These are the activations of a small neural network, seen along a few directions. Each row is one input.
Each table varies a few parts of the input and shows all the possible inputs, shuffled.
A made-up example of a description, with smaller parts first: line(6) and (point or line(11) or (values(2) and ring(8))).
Shared parts are said once, and a part with two or three values counts as separate values.

Other details of the inputs shift rows strongly along two fixed directions, in all tables alike. That doesn't count.

Rows:
x1: [ 32  28  13  26   3  -3  12   2  10 -18  -7]
x2: [ -2 -18 -11 -13   5 -12  -8  -9   9  12   6]
x3: [ 28  23  16  22  -9   4   4 -14  22 -22  -2]
x4: [-18  -7  23 -19 -26  32  -8  48 -46 -14   4]
x5: [-15 -18 -26 -12  19 -19   4 -18  -8  27 -10]
x6: [ 29  25  13  23 -10   5   2 -15  20 -22   0]
x7: [ -5 -28 -20 -22  16 -18 -11 -17  10  23   4]
x8: [-11  -8 -19  -3  11 -12   5 -11 -10  16  -6]
x9: [ -8 -16 -12 -11   8  -8  -7 -11  12  18   6]
x10: [  2 -20 -25 -19  21 -23 -11 -12  -9  24  -9]
x11: [ -2 -17 -11 -16   8 -10  -6  -9  11  11   5]
x12: [-23 -12  28 -27 -34  42 -11  34 -30 -18   6]
x13: [  2 -14 -11 -16   4 -11 -11 -14   4  12   6]
x14: [  6 -12 -10 -13  18 -12  -3  -4  -7  15  -8]
x15: [  1 -18  -8 -18   6  -3 -11 -19   4  12  -4]
x16: [ 22  29  10  32   3  -1  13   6  15 -14  -5]
x17: [  2 -13 -14 -12  19 -12   0   1  -2  14  -7]
x18: [ -7 -19 -29 -12  22 -22 -10  -9  -3  29  -7]
x19: [  1 -15 -13 -16   4 -13 -14 -15   4  12   6]
x20: [ 16  32  14  34   4   1  18   1  12 -16  -5]
x21: [-22 -11  23 -16 -24  30  -4  52 -41 -14   4]
x22: [-10  -7 -18  -3  13 -14  -3  -6  -7  16  -6]
x23: [-15 -17 -30 -10  19 -20   0 -19 -10  25  -8]
x24: [-23 -12  30 -25 -32  37 -10  39 -30 -16  15]
x25: [-12  -8 -16  -7  16  -9   9 -10  -6  16  -9]
x26: [ 31  29  14  23   6  -1  14   2  12 -19  -7]
x27: [-17 -22 -25 -17  11 -19 -10 -23   8  27   4]
x28: [-32 -11  25 -17 -35  36 -10  43 -25 -12  16]
x29: [-11 -23 -25 -16  11 -18 -15 -18  10  26   6]
x30: [-34  -7  20 -13 -24  30  -1  45 -40  -8   2]
x31: [-34  -5  21 -16 -21  33   1  46 -38  -9   2]
x32: [-41  -8  20 -14 -38  35  -4  30 -33 -16  17]
x33: [-16 -11 -16  -8   1  -9   0 -21   4  14   6]
x34: [ 22  28  12  32   6   1  14   5  15 -13  -4]
x35: [ -3 -10 -18  -4  14 -13  -5   0  -3  19  -5]
x36: [  9  28  12  26  -6   4  20 -15  25 -19   6]
x37: [ 25  23  11  26  -7  -2   5  -5  24 -21  10]
x38: [ 24  23  10  27  -7  -2   4  -5  24 -23  10]
x39: [ 22  30  10  29   6   1  15   6  17 -14  -5]
x40: [ 33  28   9  27   1   1   7  -6   7 -19 -13]
x41: [ 28  25  13  24 -10   4   0 -15  20 -24   0]
x42: [ 29  26   7  30   3  -5  11   4  11 -18  -3]
x43: [-19 -22 -23 -17   9 -17  -1 -27   6  25   3]
x44: [-18  -9  25 -19 -27  37  -8  43 -45 -15  -6]
x45: [ 32  28  12  23   5   4  11  -5  11 -20 -16]
x46: [ 17  26  13  25  -4   3  10  -4  31 -16   7]
x47: [ 28  27   8  31   3  -5   9   4  10 -21  -3]
x48: [-18  -8  22 -17 -28  36 -12  42 -48 -18  -4]
x49: [ 28  25  12  29   7  -2  14   5  13 -18  -4]
x50: [ 17  32   8  34   1  -3  15   0  11 -15  -4]
x51: [  1 -16  -9 -18   4 -11  -9 -13   5  13   4]
x52: [-40 -11  24 -17 -33  37   1  30 -30 -13  15]
x53: [ 12  27  15  28  -5   2  12 -10  26 -17   7]
x54: [ 32  26  14  26   4   5  10  -5   9 -19 -14]
x55: [  1 -14  -8 -20   8  -9  -7 -13   8  12   3]
x56: [-10 -23 -25 -17  11 -18 -13 -17  10  27   6]
x57: [-14 -12 -11 -12   7  -8  -2 -14  11  15   3]
x58: [-17 -21 -25 -15  10 -19 -11 -23   7  24   5]
x59: [-15 -19 -25 -13  23 -18   5 -19  -7  28 -10]
x60: [-17 -22 -22 -18  11 -19  -7 -22  10  27   2]
Each input here is: values(2) and line(5) and line(6).
The inputs of x35 and x34 match in every part but the line(5) part. If x27 is changed in the same way as x35 into x34, which row does it become? -> x53
The inputs of x10 and x1 match in every part but the line(5) part. If x22 is changed in the same way as x10 into x1, which row does it become? -> x30
A walk changes only the line(6) part. It starts at x33 and steps to x27. List the rest of the walk in order. -> x56, x37, x13, x6
Which other rows does x19 become when the values(2) part takes its other values? List them by row number. -> x10
Which other rows does x58 become when the values(2) part takes its other values? List them by row number. -> x22
Which other rows does x12 become when the line(6) part takes its other values? List them by row number. -> x11, x36, x46, x55, x57

Rows:
x61: [-33 -14  -2 -10 -15   7 -11   3   1   9  14]
x62: [  6  24   2  35 -15   1   1  28 -17 -21   2]
x63: [ 38  17   1  14   9 -18  -3   0   4 -10   0]
x64: [ -4  15  20  13 -19   8  23   5   3 -30  25]
x65: [-36 -10  -6 -12 -21  10 -10  -6  -2   8  16]
x66: [ -1 -18   4 -25   7  13  -7  21 -10  10 -10]
x67: [ 20  11 -15  16  24 -35  20 -29  28   4  11]
x68: [ -8 -38 -16 -33   7  -7 -28  -5   5  31  -1]
x69: [  0 -31 -34 -21   9 -21 -29   0 -30  22 -12]
x70: [ -5  11  12   9 -12   4   2  40 -23 -12  14]
x71: [ -9  27  19  21 -10  17  26   7 -10 -19 -10]
x72: [ 21  21  -1  24   3   3   3 -27  -3  -9 -24]
x73: [ -9   5  18  -6 -37  29 -14   0  -3 -20  11]
x74: [ 15   9 -15  25  18 -26   2 -22  47  16   3]
x75: [ 32   2  -9   3  13 -27  11 -47  30  -7   8]
x76: [ -4   8  23  -6 -15  27   9   9 -25 -19 -17]
x77: [ -4 -36 -17 -41  12 -17  -9 -12 -14  19   7]
x78: [ 18  14  24  10  -7  20  -6  25  12 -20  -1]
x79: [-20 -14  -1 -13   9   8   5  27  -8  16  -1]
x80: [-16  11  22   1  -4  22  21  29 -15 -10  -3]
x81: [-23 -15  -2 -10   5   6  -8  28   0  13   5]
x82: [ 27  16  11   7  17   1  16 -10  13  -8 -18]
x83: [  9  20 -23  34  22 -20  13 -41  12  11 -20]
x84: [-16 -35 -17 -34  -1  -5 -28 -21   3  25   2]
The inputs of x70 and x63 match in every part but one. If x65 is changed in the same way as x70 into x63, which row does it become? -> x73
Describe the family of inputs behind these rows. -> values(2) and (line(4) or line(8))

Rows:
x85: [ 5 -6  0 -3  3 -4 -3 -4  3  5  0]
x86: [  1  -3  -5  -4   1   1  -4 -10   1   2  -5]
x87: [ 27  33  14  28  -4   2  13 -12  19 -26  -2]
x88: [ 16  21  11  24   2   3  12  -1  19 -14  -1]
x89: [ 6 -4 -1 -5  4 -5 -3 -5  1  4  3]
x90: [-13   1   3  -2  -7   3   2   6  -8  -1   4]
x91: [-2 -5 -2 -2  7 -2  3 -1  7  6 -2]
x92: [  1   1  13  -5  -6  13  -3  26 -24  -6  -6]
x93: [-6 -1 -5  1  2 -6  5 -7 -1  6  2]
x94: [-17   3  10  -2 -14  14   1  16 -16  -7   7]
x95: [-13  -1  12  -6 -10  18   0  21  -9  -7   3]
x96: [ 1 -2 -8 -1  2 -6 -6 -1  3  3  3]
x97: [-2 -2 -3 -5  6 -5  4 -1  6  4  1]
x98: [-7 -2 -5  4  2 -3  2 -6  2  7 -1]
x99: [  1  -3  -3  -6   1  -3   0 -10   1   1  -3]
x100: [ 5 -2 -1 -6  4 -5 -5 -4  2  4  2]
x101: [ 5 -3 -1 -6  2 -6 -4 -4  3  5  2]
x102: [ 26  47  23  51  -9   8  20  -3  23 -32   1]
x103: [  0  -3  -4  -5   0   0  -3 -10   3   2  -6]
x104: [ -9  -3  12  -6 -15  21  -3  12 -15 -11   0]
x105: [  4  -1  -5  -1  15  -5   6   6  -6   6 -11]
x106: [ 12  25  19  19  -6   9  13   9  11 -22   4]
x107: [ 1 -2 -8 -1  2 -8 -4 -2  1  2  4]
x108: [ 5 -5 -1 -3  4 -3 -4 -4  2  5  1]
x109: [ 1 -3 -8  0  2 -5 -7 -1  3  3  1]
x110: [-8 -5  6 -4 -2  7  4 10 -3 -1  2]
x111: [-12   0   2   0  -6   5   3   5 -10  -1   5]
x112: [-1 -5 -2 -4  7 -5  6 -2  5  4  1]
x113: [ 2 -5 -7 -1  1 -8 -2 -2  1  2  4]
x114: [  2  -4  -4  -5   2  -2   1 -11  -1   0  -2]
x115: [  7  -1  -6  -2   9  -3   2  -3 -11   2 -15]
x116: [ 4 -3 -1 -4  2 -3 -6 -3  5  6 -1]
x117: [ -9  -3  13  -6 -15  19  -1  11 -16 -11   1]
x118: [ 1 -6 -6  1  2 -7 -3 -2  2  3  2]
x119: [ 5 -6 -1 -3  3 -3 -5 -4  5  6 -1]
x120: [ -5  -3  15  -5 -13  18  -7  19 -12  -7   4]
x121: [ 5 -2 -2 -6  3 -4 -7 -3  3  5  1]
x122: [-4 -5  1  0 -6  4 -4 10 -8 -4  5]
x123: [ -5  -3  16  -8 -15  14  -3  19 -14  -8   7]
x124: [-7 -2 -5  3  2 -5  4 -7  0  7  0]
x125: [ 5 -3 -2 -4  3 -2 -7 -4  4  6 -1]
x126: [-7  0 -6  2  1 -4  1 -6  2  7 -1]
x127: [  1  -5  -3  -3   1   0  -1 -10   2   2  -6]
x128: [-2 -2 -3 -5  6 -4  2  0  7  5 -1]
x129: [-10  -2   9  -3 -16  14  -6  21 -11  -9   5]
x130: [-6 -2 -5  3  3 -4  3 -7 -1  6  1]
x131: [ 8  1 -6  9  3 -8 -2 -5 10  0  0]
x132: [-3 -3 -3 -3  6 -2  2 -1  8  6 -2]
x133: [ -9  -4  13  -6 -16  18   0  12 -15 -11   1]
x134: [ -1   3  -8   4  10  -7   5   1 -11   8 -11]
x135: [-7  1 -6  2  2 -3  0 -6  1  7 -1]
x136: [  7  -1 -10   3  10  -9  -2   6  -9   4  -9]
x137: [ 1 -3 -7 -2  1 -9 -4 -2  2  2  4]
x138: [  2  -5  -3  -5   1  -3   1 -11   0   1  -2]
x139: [ 1 -5 -7  2  3 -4 -6 -2  3  3  1]
x140: [  1  -2  -4  -6   0  -2  -2 -10   2   2  -4]
x141: [-2 -5 -3 -2  8 -2  4 -2  5  5  0]
x142: [  0   8  -5   8   3  -8   4 -10   8   3  -1]
x143: [18 12  2 10  4 -8  0 -9 17 -2 -1]
x144: [-7  2 -7  1  2 -4  0 -6  1  6  1]
x145: [-2 -1 -4 -4  7 -3  1 -1  6  5  0]
x146: [ -8  -3   9  -3 -15  12  -3  20 -15 -11   9]
x147: [-1 -4 -3 -4  8 -4  5 -2  4  4  2]
x148: [ 1 -3 -8 -1  1 -7 -5 -1  4  3  2]
x149: [  1  -1  -5  -6   1  -1  -3 -10   1   1  -4]
Describe the family of inputs behind these rows. -> values(5) and (point or (values(2) and ring(6)))
The inputs of x111 and x114 match in every part but the values(5) part. If x134 is changed in the same way as x111 into x114, which row does it become? -> x115
The inputs of x99 and x137 match in every part but the values(5) part. If x87 is changed in the same way as x99 into x137, which row does it become? -> x107
Which other rows does x113 become when the ring(6) part takes its other values? List them by row number. -> x118, x129, x131, x137, x148
Which other rows does x101 become when the values(2) part takes its other values? List them by row number. -> x100
